A small network was shown many inputs. Here are its activations along a few directions, one row for each input.
Each table varies a few parts of the input and shows all the possible inputs, shuffled.
Descriptions start from the smaller parts, as in this example, which fits no table here: one of 5 places around a ring, together with either a single point or one of 9 places around a ring or (one of 2 separate values, together with one of 6 places along a line).
Shared parts are said once, and a part with two or three values counts as separate values.
In the rows, 128 means zero.

Other details of the inputs shift rows strongly along two fixed directions, in all tables alike. That doesn't count.

Table:
r1: [168  82  68 138 146 140 139 131 101  90 136 133]
r2: [ 70 116  72  98 125 102 106  86 164  64  40  90]
r3: [158 167 187  94 116 135 140 122  91 186 178 153]
r4: [ 41 187 172 104 112 102 119 121 193 157  65 125]
r5: [145 150 180 138 119 148 160 163 134 169 166 157]
r6: [181  96  89  86 139 129 132  93  56 100 156 125]
r7: [ 54 117  86 109 121  83 108  91 147  53  29  97]
r8: [178  82  56 152 153 146 105 116 106 101 163 113]
r9: [164 155 172 140 114 156 142 162 150 172 160 151]
r10: [147 157 176 166 129 137 116 154 132 182 172 141]
r11: [147 154 170 147 123 147 148 161 136 178 162 163]
r12: [ 69 117  60 105 136 100  82  79 165  74  59  80]
r13: [151  82  77 148 144 133 132 128  90  85 129 135]
r14: [169  81  66 142 152 140 133 127 101  95 142 128]
r15: [168  83  67 140 145 141 140 130 100  90 136 132]
r16: [147 155 177 164 130 135 115 155 134 182 173 141]
r17: [145 151 177 153 128 144 133 162 131 180 163 156]
r18: [143 154 167 152 133 146 133 153 139 188 170 153]
r19: [ 63 117  75  91 125  97 125  97 155  59  36 100]
r20: [153  79  69 156 159 130 109 120  90  99 148 124]
r21: [144 148 187 143 117 147 153 166 127 166 164 154]
r22: [179  98  87  87 138 130 133  91  55 100 154 123]
r23: [ 51 133 101  47 118  73 102  52 104  69  40  92]
r24: [ 48 114  69 104 140  90 103  81 154  72  43  96]
r25: [151 157 162 147 135 147 124 155 147 192 174 142]
r26: [176  83  70 140 137 147 135 127 107  84 137 127]
r27: [144 152 176 155 127 145 134 161 130 181 163 155]
r28: [ 49 116  74  98 128  90 117  89 153  63  32 106]
r29: [ 37 193 175 121 113  88  84 115 191 158  74 105]
r30: [ 39 181 190  98 100 102 131 130 183 140  63 121]
r31: [175 167 190  86 107 143 134 122 105 179 177 141]
r32: [146 151 182 146 119 145 147 168 128 169 160 161]
r33: [178  81  65 147 148 148 121 120 107  94 149 118]
r34: [ 46 116  60 108 145  86  86  77 154  79  55  91]
r35: [162  83  68 168 156 126 100 118  87  95 158 116]
r36: [147 151 178 150 122 144 140 166 129 175 160 161]
r37: [ 30 191 170 114 118  94  86 116 189 165  75 111]
r38: [151 155 182 162 122 140 132 160 131 174 162 149]
r39: [ 53 190 171 100 106 110 105 116 209 155  65 107]
r40: [167  84  71 136 142 142 147 132  99  84 136 132]
r41: [148  66  93 134 133 130 147 125  89  86 137 123]
r42: [167  79  78 132 142 143 153 132  98  82 141 126]
r43: [158  80  93 146 135 129 143 129  89  71 134 124]
r44: [ 42 189 183 118 109  93 101 120 189 151  64 111]
r45: [145 154 169 150 129 147 141 157 138 184 166 158]
r46: [ 45 188 185 116 104  95 109 123 187 147  60 116]
r47: [148  68  91 135 132 131 148 124  88  86 136 122]
r48: [150 158 160 148 134 149 125 154 146 192 173 141]
r49: [147 152 175 141 121 146 154 165 136 172 163 164]
r50: [ 45 202 191  45  97  87 117  83 151 158  70 118]
r51: [157 166 194  99 114 133 133 126  82 183 175 150]
r52: [141 156 163 154 136 144 125 151 140 192 176 150]
r53: [ 50 204 203  56  90  79 108  87 143 148  67 109]
r54: [177  82  68 144 143 148 128 123 107  90 142 123]
r55: [ 66 103  90  82 109 101 129  87 161  58  42  81]
r56: [ 70 116  65 103 134 101  91  80 164  72  52  82]
r57: [140 154 170 159 134 142 117 155 131 189 173 147]
r58: [164  69  82 128 134 140 156 126  97  90 143 119]
r59: [146 153 181 148 118 146 147 167 127 169 159 161]
r60: [153 155 187 154 113 141 145 167 128 163 159 155]
r61: [170  81  61 147 156 142 126 123  99 100 149 123]
r62: [163 169 199 105 108 127 132 125  83 176 175 144]
r63: [153  79  73 153 156 131 117 122  91  95 141 127]
r64: [ 47 115  65 106 143  88  95  78 154  76  49  93]
r65: [163 156 175 137 110 158 149 164 148 166 161 150]
r66: [156  70  97 142 128 127 146 124  88  79 137 116]
r67: [161 152 181 133 110 159 155 163 147 163 165 144]
r68: [ 40 182 183  92 102 104 138 127 190 143  65 124]
r69: [ 56 190 178  91  93 112 126 127 205 139  57 117]
r70: [153 153 188 153 114 140 145 168 129 162 160 155]
r71: [153  79  72 155 155 133 118 121  89  95 142 127]
r72: [154  81  63 161 161 131 102 119  87 102 157 122]
r73: [169  82  64 144 151 142 133 126 100  95 141 127]
r74: [151 149 193 148 113 140 150 167 129 159 164 149]
r75: [162  81  77 162 150 129 116 121  89  89 143 121]
r76: [148 159 157 148 137 145 115 153 148 195 179 140]
r77: [167  78  79 130 143 142 152 133  99  82 142 127]
r78: [147 154 174 143 120 148 155 164 135 172 162 163]
r79: [153 139 182 128 111 149 163 162 140 176 167 142]
r80: [ 44 102  89  85 117  89 133  85 151  63  39  92]
r81: [ 54 186 184  86  93 113 132 126 204 136  61 110]
r82: [173  69  85 128 126 146 151 123 104  84 145 114]
r83: [160  84  82 155 139 128 130 127  90  79 130 129]
r84: [ 46 190 167 101 114 105 111 120 201 162  66 112]
r85: [150 138 197 144 106 138 154 161 128 167 166 141]
r86: [178  81  61 150 151 147 114 117 106  98 156 115]
r87: [155  82  55 155 163 133 109 114  95 106 160 125]
r88: [187  98  91  87 130 135 128  88  63  94 155 119]
r89: [144 138 183 134 112 146 164 157 133 177 169 149]
r90: [170  82  52 152 162 140 110 120  98 107 163 118]
Description of these inputs: one of 2 separate values, together with one of 5 places along a line, together with either a single point or one of 8 places along a line.
Question: Changing only the choice among 2 separate values turns r71 into r63. The same change can be made to r62. Which row results?
Answer: r53
Question: Changing only the choice among 2 separate values turns r51 into r23. The same change can be made to r21. Which row results?
Answer: r30
Question: Which other rows does r20 become when the place on the line of 5 takes its other values? List them by row number.
Answer: r16, r25, r56, r64
Question: Which other rows agree with r45 in the choice among 2 separate values and the place on the line of 5? List them by row number.
Answer: r3, r5, r11, r18, r52, r78, r87, r89
Question: Which other rows does r44 become when the choice among 2 separate values takes its other values? List them by row number.
Answer: r75

Table:
r91: [ 19 182 171 104 105  95 122 127 206 135  42 112]
r92: [138  92  79 157 145 133 110 122 128 103 129 115]
r93: [152 144 171 113 108 142 146 139 128 157 149 132]
r94: [135 136 162 151 118 141 156 164 142 152 137 155]
r95: [139 135 163 155 119 142 140 160 149 155 144 136]
r96: [138 106  73 160 154 129 102 125 126 102 129 119]
r97: [146  99  96 104 132 130 143 114  98  90 127 123]
r98: [138  87  86 153 140 132 123 127 126  98 127 114]
r99: [148 156 157 118 124 139 124 131 134 165 162 133]
r100: [150 101  98 107 129 129 141 113 102  87 129 117]
r101: [156 145 174 113 102 145 153 142 127 149 142 141]
r102: [153 151 172 111 107 142 155 144 126 144 146 144]
r103: [135  99 115 131 132 105 114 103  65  95 128 122]
r104: [143 136 166 155 113 144 147 163 148 148 137 144]
r105: [143 154 155 115 127 140 127 132 130 169 161 139]
r106: [ 38 191 182  62  89  99 136 110 183 128  41 117]
r107: [142 150 155 116 125 139 131 129 128 174 158 140]
r108: [130  96  76 152 152 131 114 126 124 102 132 124]
r109: [132 154 184 134 121 113 122 133  90 154 158 144]
r110: [133  85  88 148 140 129 142 133 116  94 120 128]
r111: [136 141 161 153 124 139 142 162 149 151 149 139]
r112: [146 108  80 116 145 126 115 101 101 113 129 123]
r113: [142  96  91 108 135 128 137 106  99 103 131 120]
r114: [143 149 162 111 121 140 139 137 127 163 159 138]
r115: [151 101  87 115 135 131 115 101 109 105 133 111]
r116: [154 157 154 124 124 139 113 128 132 173 154 132]
r117: [137  90  91 146 136 132 145 140 117  81 116 135]
r118: [130  87  82 149 145 129 131 128 119 102 127 124]
r119: [146 112  81 115 147 127 110 104 103 107 132 122]
r120: [128 142 147 158 135 140 125 150 148 172 153 144]
r121: [140 142 164 153 118 142 149 166 148 143 141 148]
r122: [ 15 190 193  87 102  68 108  95 145 144  49 118]
r123: [127 103 112 126 140 103 118 107  61  93 131 131]
r124: [149  96  99 105 124 132 155 115  95  88 117 132]
r125: [132 153 143 161 141 140 112 153 148 170 152 144]
r126: [145  95  96 106 130 129 147 111  96  96 124 124]
r127: [129 141 154 152 131 140 134 158 147 161 154 141]
r128: [135  93  84 151 145 129 124 130 125  93 131 116]
r129: [ 24 140  88 110 129  86  90  89 188  80  30  85]
r130: [133 100  71 158 155 129 109 123 120 111 125 126]
r131: [147 151 164 114 118 138 137 136 131 159 160 132]
r132: [ 44 136 104  67 109  88 107  71 164  80  32  78]
r133: [151 162 153 122 129 137 115 131 132 169 159 135]
r134: [140 149 146 166 134 142 108 150 152 171 149 135]
Question: What is each input in this table made of?
Answer: one of 4 places along a line, together with either a single point or (one of 2 separate values, together with one of 5 places along a line)
Question: Changing only the place on the line of 4 turns r97 into r100. The same change can be made to r105. Which row results?
Answer: r99
Question: Which other rows does r91 become when the choice among 2 separate values takes its other values? List them by row number.
Answer: r97

Table:
r135: [ 84 162 177 114  88  94 130 110 162 139  60 103]
r136: [117 138 183 109 111 138 147 136 128 168 139 131]
r137: [115 124 143  88 121 134 144 120 134 150 124 129]
r138: [ 65 159 178  88  94 112 129 111 154 133 104 113]
r139: [187 143 147 134 132 151 123 135 104 149 190 166]
r140: [188 153 136 129 148 150 133 155  87 164 176 159]
r141: [129  97  94 118 107 120 127  87 118  90  75 106]
r142: [106 113  83  81 135 112 140  97 119  79 117 104]
r143: [129  92  78 128 144  98 108 109  68  59  89 112]
r144: [183 122 147 185 137 146 108 163 133 157 195 113]
r145: [190 139 119 158 151 163 114 157 148 169 199 119]
r146: [196 104 138 122 128 163 154 143  92 151 218 153]
r147: [152  77  56 107 121 127 130  81 112  81  85 111]
r148: [ 90 220 188  95 117 112 118 125 169 163 117 138]
r149: [ 84 203 216 123 104  96 111 132 154 151 113 132]
r150: [167 126 141 109 140 150 165 147 108 164 179 139]
r151: [ 96 158 164 130 108 145 151 166 198 147  98 154]
r152: [ 92 131 118 145 145 123 112 123 143 168 126 149]
r153: [146 132 118 139 134 150  94 131 169 154 149 111]
r154: [126  85  43 134 150 134 156 138 141  47  90 125]
r155: [ 73 113  55 133 166 100 113 100 132 109  93 121]
r156: [226 120 124 142 129 162 162 142 100 164 186 147]
r157: [ 57 177 164 124 107 117  80 117 211 153  78  86]
r158: [209 123 130 138 142 163 126 152  73 162 188 170]
r159: [118 100  73 119 134 109 100  81  93  45  97 115]
r160: [169  98 134 205 159 134 132 164  83 169 204 160]
r161: [ 56 166 175 132  97 127 142 155 203 127  61 134]
r162: [ 50 175 183 151 121 113 109 133 169 197 107 145]
r163: [117  73  86 113 129  99 135 101  87  48 121  95]
r164: [119  63  84 112 138 104 142 105  84  64 104  95]
r165: [120  68  72 161 136 117 149 145 126  35  86 118]
r166: [140 144 148 129 124 134 113 133  95 140 126 144]
Question: What is each input in this table made of?
Answer: one of 4 places along a line, together with either one of 3 separate values or one of 5 places around a ring
Question: Changing only the place on the line of 4 turns r141 into r147. The same change can be made to r157. Which row results?
Answer: r153
Question: Which other rows agree with r142 in the place on the line of 4? List them by row number.
Answer: r140, r145, r148, r150, r154, r155, r156
Question: Which other rows does r159 become when the place on the line of 4 takes its other values? List them by row number.
Answer: r139, r148, r149
